A small network was shown many inputs. Here are its activations along a few directions, one row for each input.
In each table, some parts of the input vary, and every possible input appears once, in random order.
Descriptions start from the smaller parts, as in this example, which fits no table here: values(3) and (point or line(9) or (line(4) and ring(5))).
Shared parts are said once, and a part with two or three values counts as separate values.

Other details of the inputs vary at random and push rows far along two fixed directions, the same in every table; ignore that.

Rows:
R1: -36 -21 7 38 2 -17 -28 7 -27 2 4
R2: 3 6 0 13 1 -1 9 6 -6 7 -4
R3: 7 -3 5 -12 3 3 0 -6 10 11 -9
R4: 4 -5 6 -10 -2 2 7 -4 6 8 -3
R5: 13 -4 -5 -2 0 -2 -2 1 -2 -9 6
R6: 5 2 3 -5 -8 2 3 -4 -10 4 1
R7: -1 11 4 -3 -5 7 3 -1 1 7 5
R8: -2 10 5 0 -5 8 2 0 -2 5 6
R9: -25 -55 11 14 -4 -8 -24 -9 0 -21 48
R10: 8 6 3 -6 -5 3 8 -6 1 11 0
R11: -1 9 -5 -1 13 -6 3 -2 4 7 -13
R12: 9 2 -2 -14 9 2 6 -3 4 2 -13
R13: -1 8 2 -9 -7 9 2 -1 -3 2 6
R14: -5 -78 0 -51 24 7 16 -22 76 -35 75
R15: 19 -4 -1 5 5 -4 5 7 7 3 3
R16: 10 0 -5 -13 -16 6 -2 -2 9 -10 5
R17: 0 6 -3 12 7 -6 7 2 -11 1 -4
R18: -2 17 -4 4 3 -12 -5 7 7 -1 -9
R19: -2 9 0 1 -2 -7 -4 9 17 4 -4
R20: 68 102 -21 10 -23 6 17 22 -24 28 -79
R21: 1 7 -3 -6 4 7 12 2 12 6 7
R22: -27 -17 11 33 -14 -10 -25 3 -45 -3 11
R23: 16 8 -7 -6 -14 4 -5 -1 -1 0 -2
R24: 5 7 4 4 -8 1 4 -2 -9 10 -3
R25: -12 16 -3 10 -6 7 -6 5 -16 -2 -8
R26: 7 1 -1 -13 4 2 13 -6 5 -3 3
R27: 21 2 -1 -2 -7 0 -3 1 -11 8 -5
R28: 5 -6 0 -19 12 2 6 -5 10 -1 -5
R29: -5 5 -2 -2 6 -3 -4 -3 -5 2 -11
R30: -39 -23 19 57 -16 -18 -34 12 -59 -2 1
R31: 4 -1 3 -6 -2 2 -4 -4 -8 7 -15
R32: 18 -4 4 2 -2 -3 -1 -2 2 7 4
R33: 17 -1 -2 1 3 -5 0 4 -7 -2 0
R34: 1 2 -2 6 11 -6 1 2 -7 2 -15
R35: 6 -3 3 -14 1 4 -1 -5 1 7 -10
R36: 2 9 -4 -28 -6 20 9 -6 17 -1 2
R37: 61 69 -17 -56 6 25 49 -6 43 24 -36
R38: -1 8 2 -10 -6 9 3 -2 -1 4 6
R39: -1 -3 6 0 -8 -1 -1 0 -16 3 -8
R40: -28 -37 7 19 10 -14 -7 1 -14 -19 18
R41: 1 -7 1 -3 10 -1 2 1 9 7 -8
R42: -43 -20 3 31 2 -3 -21 6 -25 -21 21
R43: 12 7 0 7 -12 0 -6 1 2 2 3
R44: 2 10 -3 -6 10 5 13 -1 9 -3 7
R45: 5 -3 1 -1 6 -2 12 3 7 6 -7
R46: -37 -13 6 22 -15 3 -25 3 -28 -10 12
R47: -1 -3 -1 0 14 -6 1 1 -2 1 -9
R48: -5 4 -2 -3 7 -4 -5 -4 -4 3 -10
R49: 12 3 -1 -3 -15 4 0 -2 14 -5 5
R50: 1 2 -6 -13 16 -3 9 -7 18 1 -6
R51: -36 -20 16 55 -11 -16 -41 9 -56 3 -7
R52: 5 0 1 -11 4 -1 10 -2 0 -1 -6
R53: -28 -15 8 17 -1 -2 -14 2 -21 -15 22
R54: -9 9 -3 7 -3 8 3 6 2 1 -3
R55: -2 10 -4 -3 0 12 9 4 12 -1 -2
R56: 9 6 -5 22 -6 -4 -5 13 -4 -2 -1
R57: 12 6 -7 3 -4 -2 -4 4 -6 -10 1
R58: 6 3 -1 -7 3 1 9 -4 -1 -1 1
R59: 16 0 -4 7 9 -9 4 6 -1 -3 0
R60: -2 7 -1 3 3 6 8 6 4 4 5
R61: -2 3 3 -4 1 -1 -6 -8 5 16 -10
R62: 0 -5 6 -4 -6 0 0 -1 -11 4 -6
R63: 6 -1 -2 -7 12 -5 15 -1 6 -1 -7
R64: -7 0 0 -2 -2 -1 -10 -5 -8 9 -11
R65: -1 4 -2 12 7 -6 8 2 -10 -2 -1
R66: 14 2 -3 7 -13 -1 -11 1 -16 2 -3
R67: 18 -4 -9 -8 10 -3 10 -1 17 -10 9
R68: -3 -59 -7 -49 24 5 17 -20 68 -40 64
R69: 3 0 3 10 2 -4 9 8 -4 6 -13
R70: -2 13 -3 5 7 2 7 2 -3 1 2
R71: -6 15 -5 -4 -3 11 2 2 -4 -4 -5
R72: -4 -7 -1 -7 10 -2 4 -2 18 6 -2
R73: -5 10 -2 -1 -2 -7 -11 4 1 -4 -5
R74: -5 -5 3 -9 2 1 -4 -10 11 10 -3
R75: -6 12 3 -2 -8 12 -2 -2 3 1 -1
R76: 7 0 -2 -6 6 2 16 -1 12 7 4
R77: -29 -21 10 36 -5 -15 -21 7 -44 -11 3
R78: 1 -1 2 9 6 -4 -1 5 -3 8 -16
R79: -7 11 4 -3 -8 11 -2 -4 5 1 0
R80: -11 12 -6 7 4 6 1 3 -3 -5 -2
R81: -4 8 -1 0 -3 -1 -11 -4 -10 13 -16
R82: 5 1 -4 -33 -5 3 0 -9 32 1 3
R83: -3 15 5 9 -12 -8 -14 4 3 9 -10
R84: -5 -50 -6 -37 14 3 13 -14 55 -41 54
R85: 8 6 -5 18 -11 -2 -2 13 1 -7 -1
Description of these inputs: ring(5) and (point or line(4) or (values(2) and line(6))).
Question: The inputs of R30 and R40 match in every part but the ring(5) part. If R43 is changed in the same way as R30 into R40, which row does it become?
Answer: R68
Question: Change only the line(6) part in R52. List by row number the other rows that result.
Answer: R25, R28, R37, R48, R58
Question: Change only the values(2) part in R34. List by row number the other rows that result.
Answer: R47
Question: Change only the line(4) part in R57. List by row number the other rows that result.
Answer: R5, R20, R33
Question: Change only the line(4) part in R59. List by row number the other rows that result.
Answer: R67, R68, R84
Question: A walk changes only the line(6) part. It starts at R80 and steps to R70. List the rest of the walk in order.
Answer: R17, R63, R47, R11

Rows:
R86: -13 9 -8 26 2 -8 -1 14 -1 -8 -5
R87: 12 -1 2 16 -17 -2 -8 12 -17 -7 2
R88: 13 0 -3 22 -16 -8 -14 15 -5 -6 3
R89: -11 -5 6 -2 -7 -9 -18 -9 -18 13 -19
R90: -2 15 -10 22 -11 -3 -12 11 -5 -8 11
R91: -2 18 -3 20 -9 -2 -10 5 -12 -11 11
R92: -12 11 -2 22 6 -6 2 9 -5 -11 -4
R93: -5 -14 10 -22 -2 1 3 -19 16 17 0
R94: 16 -8 -4 28 -1 -15 -11 10 -10 2 -6
R95: -1 -4 0 16 17 -12 2 8 -15 2 -6
R96: -23 0 12 8 5 1 -7 -4 -15 21 -15
R97: -1 1 2 24 17 -20 -2 10 -14 0 -9
R98: -22 -7 6 -6 10 -4 -14 -7 -12 8 -17
R99: -21 -60 0 -96 19 30 14 -42 89 -31 66
R100: -1 -4 -5 22 15 -20 -3 14 -2 2 -6
R101: -30 8 9 10 -1 12 -4 1 -11 14 -10
R102: -34 -50 11 -58 9 26 7 -29 59 -14 63
R103: 13 -10 1 16 -2 -7 0 0 -24 1 -5
R104: -12 6 -2 14 2 0 8 7 -18 -8 -2
R105: 14 -12 1 21 0 -9 -6 3 -19 1 -3
R106: -25 -62 1 -42 9 15 10 -23 39 -41 78
R107: -11 3 7 -4 -18 -1 -22 -4 -18 6 -12
R108: 111 95 -25 -65 -11 30 68 1 42 37 -64
R109: -2 -3 1 15 14 -12 4 7 -25 3 -7
R110: 91 62 -19 -62 -3 22 51 -4 64 17 -33
R111: -30 -1 3 -4 2 8 -12 -3 -5 0 -11
R112: -13 3 15 3 -20 3 -14 -2 -15 17 -4
R113: -1 13 -4 14 -11 5 -6 6 -16 -9 10
R114: 16 -9 1 21 3 -13 -6 3 -11 -2 -3
R115: -13 9 -4 21 2 -2 2 10 -15 -7 -5
Question: The inputs of R89 and R99 match in every part but one. If R114 is changed in the same way as R89 into R99, which row does it become?
Answer: R91
Question: Describe the family of inputs behind these rows.
Answer: ring(5) and (values(2) or line(4))
Question: Which other rows agree with R104 in the ring(5) part? List them by row number.
Answer: R86, R92, R101, R111, R115
